A small network was shown many inputs. Here are its activations along a few directions, one row for each input.
Each table varies a few parts of the input and shows all the possible inputs, shuffled.
Descriptions start from the smaller parts, as in this example, which fits no table here: line(4) and (point or (values(2) and ring(5)) or line(11)).
Shared parts are said once, and a part with two or three values counts as separate values.
In the rows, zero is written as 128.

A family of inputs:
x1: [120  75 121  62 175 202 149 180 164  50 151]
x2: [115 124 166 169 117 110 115 143 127 142 175]
x3: [161 136  97 135 124 114 142  84  73 131  63]
x4: [147 126  92 150 134 108 154 106  77 126  70]
x5: [ 96 154 134  94 112 142 115 138 186 163 129]
x6: [129  96 181 143 127 115  91 109 133 127 126]
x7: [167 191  72 150 106  92 144  90  80 159 114]
x8: [169 160  75 138 119 100 136  79  86 153  92]
x9: [ 76 156 145 118 106 148 144 180 162 154 152]
x10: [179  83  63 109 176 162 167 125  74  41 120]
x11: [ 78 120 152 104 127 147 135 166 169 135 107]
x12: [135 121 157 146 122 102  86 102 147 151 153]
x13: [150 162  82 161 116 109 161 120  68 143 114]
x14: [ 92 184 134 108  96 132 125 150 180 172 152]
x15: [ 92 129 157  90 118 155 121 145 169 140 100]
x16: [131 151 156 159 108  94  95 113 143 158 176]
x17: [115  88 175 156 137 108 106 129 134 122 132]
x18: [152  47 145 113 184 164 118 145 131  37 179]
The inputs of x13 and x2 match in every part but one. If x10 is changed in the same way as x13 into x2, which row does it become? -> x18
What do these inputs look like to the network? -> values(3) and (point or ring(5))
Which other rows does x17 become when the ring(5) part takes its other values? List them by row number. -> x2, x6, x12, x16
Which other rows does x4 become when the ring(5) part takes its other values? List them by row number. -> x3, x7, x8, x13

A family of inputs:
x19: [ 72 138 174 116 100 121  74 137 214 183 128]
x20: [ 65 160 124  83 108 145 153 160 172 193  76]
x21: [106 183 161 151  81 110  97 142 168 166 208]
x22: [170 142  50 143 139 111 169 100  51 107  55]
x23: [ 94  44 155 102 167 176 152 156 144  82 100]
x24: [119 211  96 107  94 147 150 152 137 168 164]
x25: [191  75  96 149 153 120 119  76  58  80 109]
x26: [131 160 155 196  88  48 112  72 103 199 115]
x27: [144 162  62  91 144 165 176 157 118  79 153]
x28: [183  89 160 176 149  74  79  66  86 112 141]
x29: [147 190  85 160  94  91 150  90  76 199  64]
x30: [153  88 123 120 155 170 140 154 111  61 189]
x31: [149  92 161 145 155 125  87 150 154  95 225]
x32: [ 85  59 213 131 153 136  96 154 175 108 129]
x33: [109 127 106  52 140 180 166 154 152  87  64]
The inputs of x27 and x22 match in every part but one. If x30 is changed in the same way as x27 into x22, which row does it become? -> x25
What do these inputs look like to the network? -> values(3) and ring(5)
A walk changes only the ring(5) part. It starts at x20 and steps to x19. List the rest of the walk in order. -> x32, x23, x33
Which other rows does x31 become when the values(3) part takes its other values? List them by row number. -> x28, x32

A family of inputs:
x34: [178 144  88 189 107  76 139  70  36 158 101]
x35: [163 164  67 163 105  90 152  62  75 166  65]
x36: [ 85 201 160 145  72  81 122 111 154 203  95]
x37: [117  37 152  93 184 166 129 171 153  52 124]
x38: [163 109  93 119 151 144 160 106  77  62  75]
x39: [111  86  97  67 174 194 167 192 162  50 153]
x40: [ 50 132 207 110 100 156 110 174 215 144 146]
x41: [166 132  42  91 156 162 164 117  90  74 112]
x42: [ 88 230 115 124  70  94 136 143 151 207 126]
x43: [141  41 159 132 186 150 127 163 139  32 189]
x44: [100 214 143 128  80  96 131 131 141 217 111]
x45: [198  91 106 163 155 122 136 103  60  45 142]
x46: [178 125  78 106 161 163 167 122  69  76  90]
x47: [169  89 101 126 161 136 135 114  75  65  76]
x48: [ 84 112 211 146 132 127  71 158 205 140 220]
x49: [169 144  75 168 121  83 124  71  72 170  64]
x50: [110 175 176 165  80  72  97 106 125 203 137]
x51: [130  29 153  94 178 169 118 146 138  58 169]
x52: [ 61 103 202 110 116 151  79 164 221 158 153]
x53: [112  51 139  70 180 178 140 152 168  60 126]
x54: [169 184  58 157 114 103 170  91  50 174  77]
x55: [ 69 136 178  84 107 177 109 181 219 168 167]
x56: [127 184 175 189  94  51  94 109 135 191 164]
x57: [ 54 160 158  91  96 170 125 206 217 146 175]
x58: [127  72 128  71 183 197 160 184 151  63 137]
x59: [102 173 160 144  88  80  87 104 161 215  99]
x60: [202 147  79 201 120  61 125  59  58 153 132]
x61: [189  82 103 126 151 138 126  89  59  68 121]
x62: [161 192  24 144 105 103 166  87  71 170  99]
x63: [ 71 101 212 123 113 149  76 154 194 154 195]
What do these inputs look like to the network? -> ring(5) and line(6)
The inputs of x57 and x48 match in every part but the line(6) part. If x39 is changed in the same way as x57 into x48, which row does it become? -> x43
Which other rows does x36 become when the ring(5) part takes its other values? List them by row number. -> x35, x38, x40, x53
Which other rows does x47 become when the ring(5) part takes its other values? List them by row number. -> x37, x49, x52, x59

A family of inputs:
x64: [144 120 118 134 142 126 127 123 115 108 138]
x65: [ 43  72 224  66 150 199  96 217 251  91 193]
x66: [129 165 115 146 100 104 138 116 115 168 120]
x67: [132 146 134 137 115 113 113 109 125 150 120]
x68: [145 113 110 115 146 146 143 124 102  94 101]
x69: [147 101 121 130 149 139 132 125 103  92 128]
x70: [146 124 106 123 133 127 142 119 115 115 120]
x71: [134 154 108 128 109 119 138 116 122 157 119]
x72: [127 160 127 157 109 103 124 121 115 162 139]
x73: [130 123 136 141 131 113 116 115 124 132 115]
x74: [132 130 110 132 124 119 141 122 121 140 114]
What do these inputs look like to the network? -> point or (values(2) and line(5))
Which other rows does x64 become when the values(2) part takes its other values? List them by row number. -> x70
